A small network was trained on invented records. Each row is its activation on one of them, seen along a few directions.
After each row come some of the record's fields: N, P, V, C, D, M.
A field that a record lacks is left out.
Other fields move the rows too, some of them a lot.
In the rows, zero is written as 500.
Strong random noise was added to every row along 2 fixed directions; ignore it. To show where, here is one row again and again, with new noise each time:
[526 450 588 438 600 524 327 546 258 556 454 378 439 517 390 491 519 580
 339 478 542 615 547]
[423 433 701 537 631 431 303 575 412 545 427 459 517 438 404 606 551 441
 294 271 585 672 613]
[708 417 557 466 533 340 402 620 868 561 310 737 569 362 435 736 575 323
 694 215 394 553 913]
[610 424 601 483 567 383 367 600 682 556 357 625 542 398 422 677 563 380
 547 255 462 593 794]

[244 501 511 449 511 576 430 372  97 586 537 411 565 568 417 395 556 566
 384 673 424 614 202]
{N: n5, P: p3, V: v1, C: c2, M: m2}
[553 473 460 511 484 460 533 505 556 493 500 511 487 414 495 521 518 469
 512 466 521 544 578]
{N: n5, P: p1, V: v2, C: c1, D: d4, M: m2}
[253 445 679 635 592 447 492 479 421 448 613 436 504 383 537 581 480 469
 250 327 693 579 403]
{N: n2, P: p1, V: v2, C: c1, M: m2}
[747 459 298 303 384 485 617 485 597 553 474 666 585 561 535 478 491 566
 865 669 240 363 627]
{N: n5, P: p3, V: v2, C: c3, M: m2}
[592 511 595 456 585 421 467 559 561 485 536 528 443 415 484 583 447 494
 396 375 562 509 579]
{N: n6, P: p1, V: v2}
[524 712 450 630 401 707 545 487 382 426 523 314 333 763 495 237 440 566
 451 733 641 349 277]
{N: n5, P: p1, V: v1, C: c1, D: d3, M: m1}
[790 463 344 255 505 646 585 552 318 465 652 331 331 629 546 317 374 771
 518 761 540 403 552]
{N: n6, P: p2, V: v2, C: c3, M: m2}
[205 720 686 848 405 597 559 521 445 319 563 273 431 680 551 295 401 455
 109 447 880 429 184]
{N: n6, P: p1, V: v2, C: c1, D: d3, M: m2}
[560 386 439 433 491 545 411 450 419 550 391 413 474 519 435 455 562 541
 534 540 404 579 597]
{N: n5, P: p1, V: v1, C: c1, M: m2}
[452 523 618 594 556 398 562 473 581 456 607 607 519 342 583 595 469 417
 483 312 584 485 401]
{N: n5, P: p1, V: v2, C: c1, M: m1}
[672 454 412 372 490 505 575 504 650 485 562 578 428 362 495 545 483 534
 570 500 486 456 607]
{N: n6, P: p1, V: v1, C: c1, M: m2}
[486 490 380 404 403 482 520 370 443 593 450 621 623 513 445 492 575 480
 705 660 264 485 409]
{N: n5, P: p3, V: v2, C: c2, M: m2}
[311 661 649 857 406 496 481 611 869 352 443 533 500 605 494 462 557 272
 378 289 720 439 534]
{N: n5, P: p2, V: v1, C: c1, D: d5, M: m2}
[289 425 558 474 521 429 398 434 554 580 383 592 673 449 454 628 631 389
 535 414 345 656 532]
{N: n6, P: p3, V: v1, C: c1, M: m2}
[385 417 582 521 533 473 419 467 485 551 465 501 535 425 449 559 576 406
 471 403 478 605 535]
{N: n5, P: p2, V: v1, C: c2, M: m2}
[490 445 368 440 397 423 459 462 581 615 310 641 684 515 444 589 652 402
 754 532 243 568 661]
{N: n5, P: p3, V: v2, C: c1, D: d4, M: m3}
[267 487 677 712 509 355 440 502 683 508 464 556 628 346 499 673 560 258
 369 203 610 633 549]
{N: n5, P: p1, V: v2, C: c2, D: d1, M: m2}
[579 478 506 496 557 534 514 488 454 512 535 518 439 439 502 529 504 513
 547 492 502 479 496]
{N: n5, P: p1, V: v2, C: c1, M: m1}
[441 400 495 456 541 584 470 459 244 502 584 404 459 465 451 449 487 618
 351 562 542 544 434]
{N: n5, P: p1, V: v2, C: c1, M: m3}
[607 516 480 468 541 492 587 480 553 474 577 549 420 404 585 524 440 548
 566 501 522 425 431]
{N: n6, P: p1, V: v1, C: c1, M: m1}
[514 522 252 312 416 607 507 387 256 609 458 442 518 618 440 397 552 648
 664 920 244 498 389]
{N: n6, P: p3, V: v1, C: c1, D: d4, M: m2}
[121 475 656 624 529 379 475 428 482 510 541 574 706 404 509 646 541 390
 343 344 514 609 364]
{N: n2, P: p3, V: v2, C: c1, M: m3}
[117 538 750 717 574 301 492 419 549 522 557 680 742 357 542 713 581 264
 414 215 527 602 310]
{N: n5, P: p3, V: v2, C: c1, M: m1}
[417 507 396 511 369 368 572 386 731 575 387 767 721 424 503 661 574 372
 830 543 227 444 501]
{N: n2, P: p3, V: v2, C: c2, M: m2}
[556 375 395 456 524 567 351 526 384 574 303 395 483 542 393 475 626 484
 497 509 442 703 709]
{N: n5, P: p1, V: v1, C: c1, D: d4, M: m2}
[326 500 484 514 434 375 481 381 555 559 401 602 679 477 506 581 592 381
 625 501 348 553 432]
{N: n6, P: p3, V: v2, C: c2, M: m2}
[577 387 630 519 583 372 284 605 698 584 261 591 558 390 400 682 610 359
 501 178 454 681 869]
{N: n5, P: p1, V: v1}
[465 472 622 565 604 403 387 585 482 529 420 523 561 456 458 614 525 423
 413 362 530 625 618]
{N: n5, P: p2, V: v2, D: d4}
[591 466 511 492 488 411 597 497 834 476 534 681 508 320 529 650 493 371
 620 349 460 440 626]
{N: n6, P: p1, V: v1, C: c2, M: m2}
[520 427 539 496 560 540 527 515 437 485 572 499 444 424 489 518 496 531
 443 460 554 529 526]
{N: n5, P: p1, V: v1, C: c1, M: m2}
[384 433 657 608 590 389 443 578 719 496 499 593 558 305 487 693 570 261
 385 177 609 688 654]
{N: n5, P: p1, V: v1, C: c2, D: d4, M: m2}
[520 528 467 529 562 541 531 503 424 521 543 506 450 494 519 498 500 463
 515 556 526 524 469]
{N: n5, P: p2, V: v1, C: c1, D: d4, M: m1}
[141 436 748 640 636 493 339 523 296 480 531 283 514 448 453 534 547 412
  27 227 747 745 436]
{N: n6, P: p1, V: v1, C: c1, D: d1, M: m3}
[611 298 487 348 567 538 398 556 441 557 424 426 507 545 466 504 560 567
 549 474 413 553 751]
{N: n5, P: p2, V: v1, C: c3, M: m2}
[187 570 786 663 696 469 510 503 342 429 752 383 442 396 565 560 444 456
 113 299 811 607 240]
{N: n2, P: p2, V: v1, C: c1, M: m1}

Here are new rows. What are their fields?
[349 470 459 560 389 400 506 354 550 587 377 707 725 454 481 598 585 366
 709 523 248 489 420]
{N: n5, P: p3, V: v2, C: c2, M: m2}
[642 388 360 324 423 463 526 467 533 574 432 605 617 554 516 514 544 555
 805 611 247 425 636]
{N: n5, P: p3, V: v2, C: c3, M: m2}
[675 448 391 356 488 522 618 548 536 460 614 522 453 479 566 490 411 626
 615 589 497 369 595]
{N: n2, P: p2, V: v2, C: c3, M: m2}
[669 449 510 369 585 509 358 586 540 545 406 447 385 477 416 561 510 559
 493 440 489 591 731]
{N: n2, P: p1, V: v1}
[386 349 684 548 619 399 452 590 647 496 501 605 615 379 518 671 538 326
 424 164 554 588 685]
{N: n5, P: p2, V: v1, C: c3, M: m2}
[189 465 617 645 532 404 432 460 480 584 389 618 713 473 471 647 641 287
 492 369 419 670 461]
{N: n5, P: p3, V: v1, C: c2, D: d4, M: m2}
[466 544 606 537 618 509 595 480 430 431 719 475 399 388 576 526 413 538
 341 450 654 463 309]
{N: n6, P: p1, V: v1, C: c1, M: m1}
[332 348 602 447 582 452 375 514 409 579 419 519 684 529 476 577 598 457
 471 379 388 653 569]
{N: n5, P: p3, V: v1, C: c3, M: m2}
[296 322 582 413 583 529 324 482 247 598 403 423 633 596 446 509 611 507
 442 470 393 656 524]
{N: n5, P: p3, V: v1, C: c3, M: m2}
[360 427 515 420 570 509 436 536 301 549 484 427 613 580 521 498 542 545
 418 546 450 631 475]
{N: n6, P: p3, V: v1, C: c3, D: d4, M: m2}
[582 445 469 459 495 479 619 492 647 460 570 634 460 365 579 569 436 491
 596 462 483 396 523]
{N: n6, P: p1, V: v1, C: c1, M: m2}
[646 499 553 516 543 367 531 590 765 502 449 682 528 389 540 673 449 426
 611 329 486 441 654]
{N: n2, P: p1, V: v2}
[609 331 468 426 523 472 471 560 582 512 428 544 555 445 521 560 496 511
 598 393 437 483 708]
{N: n5, P: p1, V: v2, C: c3, M: m2}
[519 627 576 581 502 389 490 553 683 503 466 553 516 499 523 574 440 399
 483 417 553 498 598]
{N: n6, P: p2, V: v2, D: d1}
[606 498 562 534 555 445 562 544 661 474 533 605 465 388 531 594 517 394
 560 328 543 509 606]
{N: n5, P: p1, V: v1, C: c1, M: m1}
[230 461 641 570 571 494 418 433 255 469 588 320 482 410 484 483 503 540
 157 419 675 623 325]
{N: n6, P: p1, V: v2, C: c1, M: m2}
[291 447 778 618 647 414 286 550 303 527 455 390 519 440 428 557 524 430
 124 222 679 711 485]
{N: n5, P: p1, V: v2}
